These are the activations of a small neural network, seen along a few directions. Each row is one input.
Each table varies a few parts of the input and shows all the possible inputs, shuffled.
A made-up example of a description, with smaller parts first: values(3) and (point or ring(9) or (line(6) and ring(8))).
Shared parts are said once, and a part with two or three values counts as separate values.

Rows:
R1: [ 33 -21 -14  10   4   8  14   9 -20  12  -7  16  -9 -12 -31 -10]
R2: [-13  13 -10 -27 -26   0   2  21  -6 -29 -14   7   9   3  37 -26]
R3: [  3 -21 -14  12  39  -6 -16 -21  -2  15  36 -23  18  -6   1  11]
R4: [-45  13  14 -36 -19  -1  11 -12  21 -36 -38  31 -28  24 -26  14]
R5: [ 23 -22 -40  -3  11 -10  24  16 -17   0  14   0   0  -3  -5 -20]
R6: [-24  24  10   0  -4   5 -26 -19  16 -11  15 -19  26  -1  41   9]
R7: [ 47 -11  15  28  10   1  -2  -3 -12  28  -2   6  -8  -2 -27  14]
R8: [  0 -38  -8 -20  25 -24  43  -8  10 -20  -7  18 -31  21 -55   6]
R9: [ -2  34  43  15 -38  23 -25  -8   0  14 -26   6  -6   1   0  16]
R10: [  0  24  14  -3 -39  13  -2  27  -2  -6 -24  11 -10  -6  10 -17]
R11: [  4 -26 -39   3  37 -18  21   0  -9  -1  22  -8  18 -10   8 -15]
R12: [ -9  18  38  -1 -12  12 -28  -7  14   9   1 -16   8   4  28  12]
R13: [-38  29 -20  -3 -12   3  -9  13   6 -11   7 -11  10 -11  33 -12]
R14: [ 23 -17  10  23  24  -4  -7  -8  -1  35  24 -19   4  -3 -14  19]
Describe the family of inputs behind these rows.
> values(2) and (point or ring(6))
Which other rows does R5 become when the ring(6) part takes its other values? List them by row number.
> R1, R3, R7, R11, R14
Which other rows does R1 become when the values(2) part takes its other values? List them by row number.
> R10

Rows:
R15: [ 22  -3  -5  -1  -6  -7  19  26   4  14 -12  21 -27   1 -21  -1]
R16: [ 31 -14  -6  -3  12   3 -18   8 -16  17   9  -1  14  -2   6   6]
R17: [ 28 -25  -2  -4  -1  -9  -8  -2 -12   6  -4  13   9  -6 -16 -12]
R18: [ -6 -25  -4 -18  15 -14   5 -24   5  -1   8   4   5   7 -17  10]
R19: [-11 -16 -13  -6  13  -2  29  -4   0 -16  -1 -10 -13   9 -13   0]
R20: [ 11 -19  -9   3  -4   5  10  26 -26  -5 -14   5 -13  -4 -11 -16]
R21: [ 25   3  -6  26   8   0  -6   9 -20  22  12  -8  13 -13  18 -20]
R22: [ -3 -16 -17  -3  10  -4  11  -1 -16 -17  -6  11  13 -10   0  -9]
R23: [-43  35  21 -33 -37   6 -13   8  16 -38 -17  -5   1  10  32 -25]
R24: [-14  44  33  15 -36   9   2   5  18   5 -36  17 -26   2 -19  26]
R25: [-42  40  15  -1 -28  10 -37   5  23  -4  13 -18  22  -8  58 -27]
R26: [-10   5 -28   2  -5  -1  34  20  -2 -13  -9  15 -19  -4 -12  -3]
R27: [  3   0 -25   2  17   6   2  -3 -24  -8   9  -4  17  -7  22   5]
R28: [-32  26  16 -35 -42  -5 -23  -3  19 -30 -22   8  20   8  40 -13]
R29: [-21 -10  -7  -8  20 -15  22   9   9   5   2   8 -26   7 -31   4]
R30: [ 25 -22   1   2  -9   7   6  19  -6   0   3   0 -13  -1 -23 -10]
R31: [ 34  -6   2  26  -3   4  -9   9  -2  31  31 -13  14 -11   6 -11]
R32: [ -1  -3 -19  30  15   2   4   9 -16  10  19 -19  15 -22  20 -18]
R33: [ -2 -10 -13   2   1   9  27   3 -15 -25  -7   1  -6   2 -13 -23]
R34: [  7 -15  -4  -6  11 -21  19  23  17   9  -3  12 -35   3 -33  14]
R35: [ 29  -3 -14   1  14  10  -7   8 -25   4   4   2  11  -7  19  -1]
R36: [  0  -7  -6  17  32 -11  -2 -16  13  20  29 -28   5  -1   0   9]
R37: [ -2  31  46   7 -41  29  -1 -21   9   4 -31   6 -15  12 -10  19]
R38: [ 22 -17  -2  -8  26  -4 -17  -7   0  16  20  -9   8  -1  -2  16]
R39: [ 19 -30   3 -13   7 -17  -5 -13   5   1  10   8   5   0 -21   7]
R40: [  2  24  44   5 -30  12 -14 -31   7  -4 -30  15   6   7  -1  25]
R41: [ 14 -20 -13  -5  -3  -8  -5   2 -29  -1 -16  17  12 -10  -6 -16]
R42: [-47  45   4 -21 -41  -4 -10  20  27 -26 -23  12 -15   8  29 -11]
R43: [ 18 -15   1  16  14  -6  -8  -2  10  33  33 -22   6  -7  -3   2]
R44: [ -6  36  42  34 -20  20 -33 -23  11  23  -3  -9   8  -7  10  19]
R45: [ -9 -20  -1  -9  15  -3  16 -11   5  -4   8  -9 -15  15 -26   0]
R46: [  5  34  43  14 -13  27 -32 -23   4   6 -19  -2  14   9  12  30]
R47: [-10 -16 -13  -7  17  -7  15 -18   3 -16   8   6  11  -2  -2   2]
R48: [ -3  -7 -20  -6  25  -1   9 -18  -6  -4  11 -10  13   8   8  19]
R49: [-33  34  10 -25 -19   3 -46   4   8 -20  -8  -6  25   2  59  -8]
R50: [-26  -4 -26  -3  13 -14  28   9   3  -9  -5   8 -28  -2 -18   6]
R51: [ 22 -20  10  -2   7  -5  13   1  10  -9  11  -3 -18  13 -30  -6]
R52: [  4 -13  -2   1  36  -9  -3 -15   0   1  21  -8  13  15  -4  18]
R53: [  3   2 -18  -6 -14  -1  20  25 -14  13 -24  23 -19  -1 -19 -11]
R54: [ -4  -4 -17  20  23   2   8 -14   5  13  28 -26   8 -10  12   2]
Changing only one part turns R41 into R20. The same change can be made to R40. Which row results?
> R37
Describe the family of inputs behind these rows.
> line(5) and (values(2) or ring(6))
Which other rows does R48 become when the line(5) part takes its other values? List them by row number.
> R19, R47, R50, R54
Which other rows does R38 become when the line(5) part takes its other values? List them by row number.
> R34, R39, R43, R51
Which other rows does R40 become when the values(2) part takes its other values? List them by row number.
> R28

Rows:
R55: [-21  12   8 -17 -18   4 -25 -15   8 -12   8 -10  27   2  38  -8]
R56: [  2  22  42   8 -16  11 -22 -16   5  11 -23  10  -1   7  -1  27]
R57: [ 12 -30 -18  -7  25 -12  -2  -5  -5   3  27 -11  13  -1   0  -6]
R58: [ -5  20  11  -4 -19   9 -23   9  -3  -3  -9   1   9  -4  29  -4]
R59: [ -7  29  19  14 -18   8 -24   6  10  18  -5  -1   2  -8  16   4]
R60: [-30  22   5 -24 -32   1  17  14  11 -27 -39  29 -29  13 -14  -5]
R61: [  3 -22 -16 -13   0  -8  47  11   0 -20 -15  19 -35  11 -49 -11]
R62: [-43  22   1 -10  -8   6  -7 -13   8 -24  -1 -15  12   4  34  -5]
R63: [ 24 -12 -11  24  13   0   3   5  -1  26  23 -10  -3 -14 -18  -1]
R64: [ 34 -21  15  18  21  -2   7  -9  -4  17   3   2  -8   1 -32  19]
R65: [ 35 -22 -25   9  15   1   8   7 -24   7  11   0  11 -12  -3 -10]
R66: [ -2 -20 -32   1  36 -17  21   5  -5   3  21 -14   2   0   1  -1]
Changing only one part turns R63 into R59. The same change can be made to R64. Which row results?
> R56
Describe the family of inputs behind these rows.
> values(2) and (point or line(5))
Which other rows does R62 become when the values(2) part takes its other values? List them by row number.
> R66

Rows:
R67: [ -3 -30 -38 -18  32 -25  20  18  -8  -4   7   9  -3   0 -13  -8]
R68: [ 16 -22 -25  -1   5  -2  37  16 -11 -11  -5  11 -26  -1 -38 -18]
R69: [ -9  34  30   7 -26  23  -8 -17   7 -21 -31  13 -18   8  -9  16]
R70: [ 18 -33 -32  -6  38 -13   0 -11 -22  -4  20  -6  14   4   2  -5]
R71: [ 11  26   9   2 -28  18 -42  -4   5   7  17 -12  19  -4  38   1]
R72: [ -5  22  39  -1 -36  14 -25  -5   5  21 -14   1  10   1  16  12]
R73: [-39  27  17 -11 -39   1  22  10  29 -12 -19   4 -16   7   2 -11]
R74: [ 28 -19   5  15  22   5  17  -4 -23  -2 -22  14 -27   5 -45  10]
R75: [-33  13   5 -23 -20  -7 -25 -10  15  -4  10 -10  32   3  46 -13]
R76: [ 33 -23 -15  20  41 -10  -6 -10  -4  21  38 -21   4   0  -6  13]
R77: [-50  28   2  -7  -9  -5  19   2  20 -24 -14   0  11  -5  29   0]
R78: [ 32 -23   3  23  20   1  -7  13 -12  34  12  -3  -1 -20 -24   3]
Describe the family of inputs behind these rows.
> values(2) and ring(6)
Changing only the values(2) part turns R70 into R75. The same change can be made to R76. Which row results?
> R71
Which other rows does R78 become when the values(2) part takes its other values? List them by row number.
> R72
